Each row below holds a small network's activations on one input, seen along a few directions.
In each table, some parts of the input vary, and every possible input appears once, in random order.
A made-up example of a description, with smaller parts first: one of 3 separate values, together with either a single point or one of 9 places around a ring or (one of 4 places along a line, together with one of 5 places around a ring).
Shared parts are said once, and a part with two or three values counts as separate values.

A family of inputs:
x1: [-21 -21   6  30 -24  11  29 -62 -31  13  46 -18  57   7   2  47  40  30
  -8]
x2: [-55 -20  27   9 -12   0  13 -87   3  24  18  13  34  36 -26  -4  25 -21
 -28]
x3: [-13 -23  18  24 -25   7  15 -83 -25  30  65 -16  37   5 -20   1  21   8
 -17]
x4: [ 33  23 -31  -3  -5 -37   2 110  -5  -5 -33  12 -30 -31  68 -49  -6  -1
  16]
x5: [ 20   8 -13 -24  33  -2 -39  59  32 -11 -48  19 -57   0 -19 -25 -44 -32
  11]
x6: [-61  -3  33   0 -10  15  31 -78   3  -1  -1   5  44  36 -12  28  43   1
 -26]
x7: [-41   1  34  12 -22   8  37 -72 -21 -14  23 -17  58  13   8  11  44  10
 -24]
x8: [ 13  26  -7 -34  35  13 -21  70  32 -35 -67  12 -47   1  -5   6 -26  -9
  15]
x9: [ 43  -1 -22 -21  30   1 -45  48  25   9 -20   8 -66 -15 -33   0 -60 -14
  28]
x10: [-38  -6   8  32 -53 -35  55 -34 -29  29  32   5  65   6  60 -26  64   7
 -24]
x11: [ 54   9 -37  -4  22   7 -26  87   2 -25 -17  -8 -34 -29  11  24 -31  21
  32]
x12: [ -33  -32   20   11  -15    3    7 -100   -2   42   46    2   25   21
  -38   19    8   -1  -10]
x13: [ 36  34 -11 -23  23   7 -18  79  11 -49 -43  -9 -31 -20  14 -13 -26   2
  16]
x14: [ 64   6 -24  -9  21   2 -39  63   6  -7   0  -8 -53 -30 -11 -20 -51  -1
  21]
Q: Changing only one part turns x5 into x2. The same change can be made to x11. Which row results?
A: x1
Q: Describe the family of inputs behind these rows.
A: one of 2 separate values, together with either a single point or one of 6 places around a ring
Q: Change only the choice among 2 separate values in x8. List by row number the other rows that result.
A: x6

A family of inputs:
x15: [ 50  -7 -19 -14  38  19 -50  41  17  -4  -9  -1 -62 -13 -46   6 -59 -10
  22]
x16: [ 23  23 -24 -11   6 -24  -6  93  10 -16 -43  14 -30 -17  45 -33 -11  -6
  12]
x17: [-49 -17  34  -4  -4  12   4 -99  13  16  16   3  23  32 -44  13   9 -14
 -21]
x18: [ 21  12  -3 -36  40  15 -42  38  39 -14 -46  12 -63   2 -42  -2 -52 -23
  16]
x19: [-24   0  17  23 -35  -5  40 -49 -33   6  38 -16  57   2  27  -5  48  16
 -20]
x20: [-20 -35  18  18  -6  17  -4 -95  -9  26  53  -9  25  18 -49  21   3  -2
 -14]
x21: [-45  -5  16  22 -37 -21  44 -43 -19  16  17   6  55  15  38 -16  54   0
 -25]
x22: [ 62   3 -35   2  11   0 -17  80  -9   8   1  -5 -44 -33  11   2 -27  15
  28]
x23: [ 45  27 -22 -10   8  -9  -9  87  -4 -27 -23  -7 -28 -31  34 -22 -18   9
  18]
x24: [-63  -3  28   4 -15   0  30 -67   2  -9  -4   4  52  29   7  20  41   0
 -22]
x25: [  9  25 -11 -26  28   2 -19  73  27 -40 -63  11 -33  -2  12  -4 -20 -10
  11]
x26: [-10 -23   2  32 -33  -5  29 -59 -34  37  62 -12  45  -2   7  20  32  25
  -4]
Q: Changing only one part turns x15 into x20. The same change can be made to x18. Which row results?
A: x17
Q: Describe the family of inputs behind these rows.
A: one of 2 separate values, together with one of 6 places around a ring
Q: Change only the choice among 2 separate values in x16. List by row number the other rows that result.
A: x21

A family of inputs:
x27: [-11  55  14 -38  18  10 -13  66  18 -75 -98 -13 -20  -3  27 -46   3 -24
 -15]
x28: [-20  25  22  -7 -28 -10  13 -27  -5   0  30   5  25   1  21 -80  29  -5
 -42]
x29: [ 23 -18  11   6  16  14 -25 -54 -11 -35  46 -22   6 -25 -43  37 -33  -2
   3]
x30: [ 94  19 -27 -32  30   5 -41  79  13  -4   8  -5 -94 -45 -39 -10 -83  12
  51]
x31: [-21  10  15   2 -19  -6  67  -8 -11  17  -2  28  13  13  39  41  60  24
  -9]
x32: [-10  25  -7 -26  32  -3 -23  75  45 -54 -88  31 -11  19 -10  -6 -16 -51
   5]
x33: [-11 -40   1   8  18  40 -12 -23  26 -16  16  -2  12  19 -20  55  10  34
  -4]
x34: [  0 -35  -3  52 -19 -19  33  12 -46  28  21  -1  16  -2  42 -34  30 -11
 -16]
x35: [-24  48  31 -21 -25  23  53 -22 -24   5  -2 -24  16  -6  16  19  53  28
 -17]
x36: [-17  20  -1  -5 -14  13  35 -22  -6  27  -7  16  26  21 -21  52  36   7
   6]
x37: [ -7  28  21 -41  67  23 -42  35  33 -59 -80   3 -62  18 -48 -11 -63 -40
   4]
x38: [ -7   1 -11 -23  47  11 -48  53  58 -38 -93  16 -53  34 -12   5 -43 -34
 -16]
x39: [-38   2  -3  -4 -34 -37  17 -48  16  45  -8  11  37  19 -10   7   3 -17
  19]
x40: [ 18 -59   1  33  -6   7 -15 -16   6  38  36  -5 -16   4 -23  -3   2 -24
 -22]
x41: [ -7  23  25  -3 -12  31  31  -8  -9 -53  21 -36  49   2  23   7  42  42
 -10]
x42: [ -3  18   6  20 -23  -2   3 -12 -44 -39  31 -54  45 -35  34   5  14  19
 -14]
x43: [-27 -10 -11  22 -14 -36  21 -19 -15  21  14  40  23  26  44 -64  27  -1
 -30]
x44: [  7 -11  26 -12  32  52  -3 -49   7 -40  27 -13   9   9 -54  38 -12  26
   9]
x45: [-15  -9  -4  12   4  25  13  -4   3 -28  17   3  54  19 -16  42  26  20
  16]
x46: [  0 -20  -9  43 -16 -32  17   2 -30 -27  31  -1  44 -17  58  26  21  15
  -7]
x47: [-18  -2  40 -31  -8  -9   1 -88  29  31  11   3 -10   5 -46   6 -28 -17
  15]
x48: [-10  16  35 -27  17  44  16 -61  -8  18   4   0 -24   6 -59  50   0  11
   5]
x49: [ 83  19 -61   1   8 -35  -6 120 -12  14 -22  13 -48 -40  69 -23 -29  30
  41]
x50: [-29  32  26 -21 -50 -30  35 -54   3  21  -8 -26  33  -2  28 -28  18   8
 -11]
x51: [ 66  -9 -57 -13  22  -2 -55 106  14  29  -9  -3 -90 -34   0   8 -67  19
  41]
x52: [ -21   17   -9  -15   31  -13   -1   79   16  -56 -104   30  -24   15
   53  -25    4  -29   -4]
x53: [ 25 -29  21  15  12  25 -14 -43 -28  20  38 -23 -21  -4 -56 -22 -23 -30
  -2]
x54: [-34 -27   4  -7 -21 -23 -10 -66  38  57  -7   6  -5  23 -12  20 -12  -4
   1]
x55: [ -5  -6  25 -16  18   6 -24 -66  12  12  41  25 -16  16 -53 -48 -21 -25
 -16]
x56: [-15 -15   4  22  -1   6  39   5 -11 -35  12   9  45  18  47  27  46  41
   2]
x57: [ 14 -29  -4  37 -19  -5   9   3 -17  27  35   2  28   2 -19 -16  16 -37
  -4]
x58: [-55  -9   7   4 -34 -52  45 -34  -4  41 -12  15  22   7  49  -7  24   3
   6]
x59: [ 77  54 -34 -21  -2  -6 -19 112 -15  -4 -15 -32 -50 -67  42 -43 -27  32
  35]
x60: [ -6 -45 -18  30   5   5 -40 -26  -8  -4  29 -20   8 -14  -9  53 -15   9
  -6]
x61: [  1 -15 -17  31 -11 -13  -9  -7 -16 -21  36  -6  53 -16  -5  41   3  -7
   9]
x62: [ 10   3  20  26 -31   8  22  -3 -45  10  28 -44  21 -19  20 -53  27 -10
 -28]
x63: [ 67  19 -61 -12  12 -16 -34 121  -7  20 -14   5 -43 -44   3  -6 -47   8
  59]
x64: [-13 -10   4  -7   0  27  10 -41  17  39  -8  11 -16  22 -26  65  20  21
 -14]
x65: [-40  -6 -13  11  -6 -15 -10 -21  -7  30  23  33  27  21 -17 -46  12 -28
  -8]
x66: [-21 -32 -11   8   5  -7 -34 -45  22  39  22  28 -11  34 -19 -34  -5 -12
 -31]
Q: Describe the family of inputs behind these rows.
A: one of 5 places along a line, together with either one of 2 separate values or one of 6 places around a ring
Q: Changing only the place on the line of 5 turns x58 into x54. The same change can be made to x31. Which row results?
A: x64
Q: Start at x65 and move only the place on the ring of 6, one step at a time. The first step leads to x39. Which rows follow, in order?
A: x36, x45, x61, x57
Q: Change only the place on the line of 5 in x43. List by row number the other rows that result.
A: x28, x55, x65, x66
